These are the activations of a small neural network, seen along a few directions. Each row is one input.
In each table, some parts of the input vary, and every possible input appears once, in random order.
A made-up example of a description, with smaller parts first: one of 6 places along a line, together with either a single point or one of 9 places along a line or (one of 2 separate values, together with one of 8 places around a ring).
Shared parts are said once, and a part with two or three values counts as separate values.

Other details of the inputs shift rows strongly along two fixed directions, in all tables alike. That doesn't count.
To show where, the next rows are all for the same input, with only those details redrawn:
[ -3  21  -8  18  -1 -26 -14  12 -34  25  17 -35  15  33]
[-55 -25 -52  24  41 -12   1  13 -22   2  58 -12  55  18]
[-54 -25 -51  25  39 -12   0  14 -22   2  59 -14  57  18]
[-30 -12 -15 -41   8  20  -6 -21  80 -41 -14  62 -10 -19]
[ -2  21  -7  19  -2 -26 -15  12 -34  26  16 -37  16  33]
[-30 -12 -14 -42   7  21  -6 -23  82 -42 -17  63 -12 -20]
[ 54  67  44 -15 -51 -24 -29  -4   0  27 -51 -22 -48  30]
[ 22  34  28 -45 -34   5 -21 -22  65 -17 -56  36 -50  -3]

Table:
r1: [ 34  17  50  35 -33 -25   0  17 -62  65 -21 -40 -12  50]
r2: [-38 -44 -25 -33  48   4  23  14  27 -55  27   8  17 -50]
r3: [-42 -51  -8 -12  21  26  44  13  25 -55  25  33  15 -49]
r4: [-23  11 -13  33  30  -3 -12   5 -50  26  26 -24  38  18]
r5: [ -3   8  13  18   9 -11 -18   9 -42  33  16 -35  16  27]
r6: [ -6 -46 -10 -18   0  41   9 -30  68 -28 -24  80 -18 -24]
r7: [ 53   5  23 -18 -48  21   1 -41  58   3 -56  50 -60  -7]
r8: [-46 -53 -22 -15  39  25   3 -16  36 -25  22  47  16 -13]
r9: [-43 -25 -30  12  44   3  14  29 -43 -33  72 -39  49 -30]
r10: [ 31  73  10  28 -22 -31 -23   8 -58  44 -17 -51  -3  40]
r11: [-55 -53 -32   3  17   9  29   0  39 -20  14  54  25   1]
r12: [-36 -47 -24 -28  41   7  37  12  31 -55  16  20  11 -50]
r13: [ 49  11  38  47 -44 -16  -1  15 -61  68 -22 -34  -6  45]
r14: [ 20  11  21 -20  -6   3   5   9 -13 -32   5 -22 -22 -30]
r15: [-34 -71 -34  16  10  31  30 -20  45  -4  19  60  25 -10]
r16: [ 50  35  17  33 -33 -18 -22  -4 -48  61   2 -53  -5  34]
r17: [-34 -40 -33  23  39   0  34  26 -49 -29  64 -28  38 -23]
r18: [  3 -24 -33  41   7  -4  -1  -5 -40  35  45 -26  30  22]
r19: [ 35  12  34 -33 -32  29 -26 -28  58  -7 -52  43 -41 -15]
r20: [  8   3   0 -12 -17  -4   7 -12  30  -7 -27  31 -27  10]
r21: [ 22  33  28 -49 -36   6 -20 -24  69 -18 -57  39 -53  -6]
r22: [  4  11 -12  20  -3 -30  -8  10 -39  24  16 -32   7  36]
r23: [-31 -54 -45  37  37   8   0   7 -32  12  57  -4  52  11]
r24: [-45 -27 -31   2  56 -14  16  36 -32 -22  58 -47  53 -26]
r25: [  5  32  10 -31  17   3   6   8  14 -31 -23 -10  -8 -44]
r26: [ 30   8  55 -48 -30   0  24   8  48 -28 -66  18 -53 -36]
r27: [ 42  72  30  16 -15 -14  -6  24 -77  11  -2 -75  -8  -6]
r28: [ 40  22  36  29 -22 -26  -8   8 -64  55 -14 -43 -19  46]
r29: [ 37  35  28 -24 -29  35 -24 -33  52  -8 -64  50 -40 -21]
r30: [ 70  67  31   8 -52   2 -25 -27  -6  40 -50 -11 -39  11]
Changing only one part turns r26 into r12. The same change can be made to r15. Which row results?
> r7
Describe the family of inputs behind these rows.
> one of 5 places along a line, together with either one of 2 separate values or one of 4 places along a line
Which other rows agree with r14 in the place on the line of 5? List them by row number.
> r2, r8, r18, r22, r23
Which other rows does r25 become when the choice among 2 separate values takes its other values? List them by row number.
> r27

Table:
r31: [ 39   9   6  41 -21   0 -11  -7 -53  44  12 -33   4  22]
r32: [-39  17 -35  21  36 -11 -19  12 -37   3  43 -29  48  11]
r33: [-48 -46 -54  19  50 -13  20  26 -36 -15  79 -33  55  -5]
r34: [ 11   2  -3  12   7 -23  18  26 -52  -5  27 -54   9  -6]
r35: [ 35  15  48 -30 -42 -11   1   0  26  -2 -45   3 -51   1]
r36: [-30 -23 -33 -20  23   2   9  -4  38 -34  18  21  10 -18]
r37: [-36 -51 -11  -6  23  18  15   0  25 -18   5  43  20 -12]
r38: [ 17   2 -18  43  -5   5 -11 -12 -36  46  19 -17  18  25]
r39: [-30 -45  -7 -17  19   7  35   7  24 -34  15  26   5 -30]
r40: [-41 -42 -17  -2  22  15   7  -6  34  -7  -2  46  18  -2]
r41: [  7  14  14 -25 -30  -9  -7  -8  44   1 -35  31 -25  20]
r42: [ 21  50  27 -32 -11   6 -23  -7  28 -19 -39   3 -27 -23]
r43: [ -4  -4  10 -22 -13  -3   7  -4  41  -4 -23  21 -26   3]
r44: [-29 -17  -6  -2   7   9  -6 -15  38   1 -13  49   2  21]
r45: [-24 -43   8  -8  17  23  25  -2  27 -29  -8  37   4 -24]
r46: [ 11   7 -27  45  -9   0 -22 -17 -35  51  21  -8  23  40]
r47: [ 21  33   8 -31 -27 -11 -17 -14  36  -7 -35  10 -39   9]
r48: [ 59  22  20  40 -33   2  -2   3 -61  43  -5 -42 -10  10]
r49: [ 26  42  39 -33  -4  11  -2   0   8 -29 -27  -8 -33 -45]
r50: [ 33  57  32   7 -10 -17 -19  21 -58  15  -5 -67  -8   2]
Changing only one part turns r34 into r39. The same change can be made to r47. Which row results?
> r41
Describe the family of inputs behind these rows.
> one of 4 places along a line, together with one of 5 places along a line
A walk changes only the place on the line of 4. It starts at r32 and steps to r42. List the rest of the walk in order.
> r50, r49
Which other rows does r43 become when the place on the line of 5 takes its other values? List them by row number.
> r36, r38, r40, r42

Table:
r51: [ 29  -6  45 -41 -33  27  -2 -21  57 -20 -52  51 -55 -20]
r52: [-47 -20 -53   1  49   8  10   7  -8 -37  50  -3  43 -26]
r53: [ 37  24  22  40 -39 -22   0  10 -56  61 -15 -33  -6  46]
r54: [ 38  34   5  26 -25 -24 -29  -2 -38  51   1 -41  -6  42]
r55: [-26 -35 -29 -10  27  22  23  -2  21 -42  24  27  12 -39]
r56: [ 41  26  33  16 -23 -42   1  22 -59  44 -17 -54 -15  34]
r57: [ 33  42  35  16 -23 -26 -25  12 -61  42  -6 -55 -13  37]
r58: [-32 -46 -36  20  33  12  27  11 -19 -27  47  -4  32 -25]
r59: [-37 -11 -26 -11  35  26  -3  -8  23 -24  11  23  28 -30]
r60: [ 40  17  45 -37 -29  28  -3 -24  55 -17 -64  43 -48 -33]
r61: [ 29  41  20  37 -30 -25 -10   7 -50  57 -13 -36  -6  49]
r62: [-43 -11 -27 -23  29   2   5   7  27 -40  23  12  22 -27]
r63: [-45 -20 -34   1  33  -7  10  21  -5 -22  46 -13  39 -14]
r64: [-61 -43 -46   4  55  -6  16  16   3 -19  49   8  47  -4]
r65: [ 48  22  39  21 -31 -37   4  25 -61  47 -23 -58 -23  35]
r66: [ 27   9  18 -33 -33  20 -16 -43  74 -10 -48  52 -48  -7]
r67: [-46 -43 -42  30  25   8  17   0   0   3  35  28  43  12]
r68: [ 50  16  14  34 -39 -18  -9   2 -49  60  -3 -41 -11  42]
r69: [-15  -8 -13  29  25   3   5  10 -42  15  29 -29  39   2]
r70: [ 26  37  24  13 -20 -33   0  25 -52  24   4 -66  -5  19]
r71: [ 37  50  14  12 -16 -23  -8  17 -59  21   0 -61 -11  10]
r72: [-28 -43 -10  -6  21  20   7  -4  22 -24  18  34  12 -12]
r73: [-34 -14 -16 -16  26  17 -11  -5  25 -26  14  25  12  -9]
r74: [ 28  26  11 -42 -31  18 -30 -42  80 -18 -54  50 -49  -7]
r75: [ 22  51   8  30 -22 -26 -23   6 -44  43 -13 -34   1  48]
r76: [ 43   6  24 -33 -43  18 -14 -38  70  -4 -54  53 -54  -7]
r77: [-40 -36 -19 -12  31   2  17   1  28 -27  13  23  15 -12]
r78: [ 14  27  25 -33 -36  15 -15 -31  69  -9 -62  59 -46  -2]
r79: [-59 -29 -43   3  52 -10   8  15  -2 -17  41   0  44  -2]
r80: [ 28  32  37 -44 -22  26 -15 -23  57 -19 -58  38 -42 -32]
r81: [-17 -39  -8   1  19  32  17  -4  23 -18   5  32  14 -32]
r82: [-35 -47 -26  12  26   0  28  20  -6 -23  41  -4  34 -17]
r83: [ -8   2 -17  21  17  -9  12  13 -48   0  36 -39  22  -4]
r84: [-23 -23 -19  19  21 -15  18  27 -34  -3  45 -30  37  -2]
r85: [ 24  14  45 -45 -28  20 -11 -25  58 -19 -51  43 -56 -14]
Describe the family of inputs behind these rows.
> one of 5 places along a line, together with either one of 2 separate values or one of 5 places around a ring
Changing only the place on the line of 5 turns r62 into r63. The same change can be made to r74. Which row results?
> r54
Which other rows does r59 become when the place on the ring of 5 takes its other values? List them by row number.
> r52, r62, r73, r79
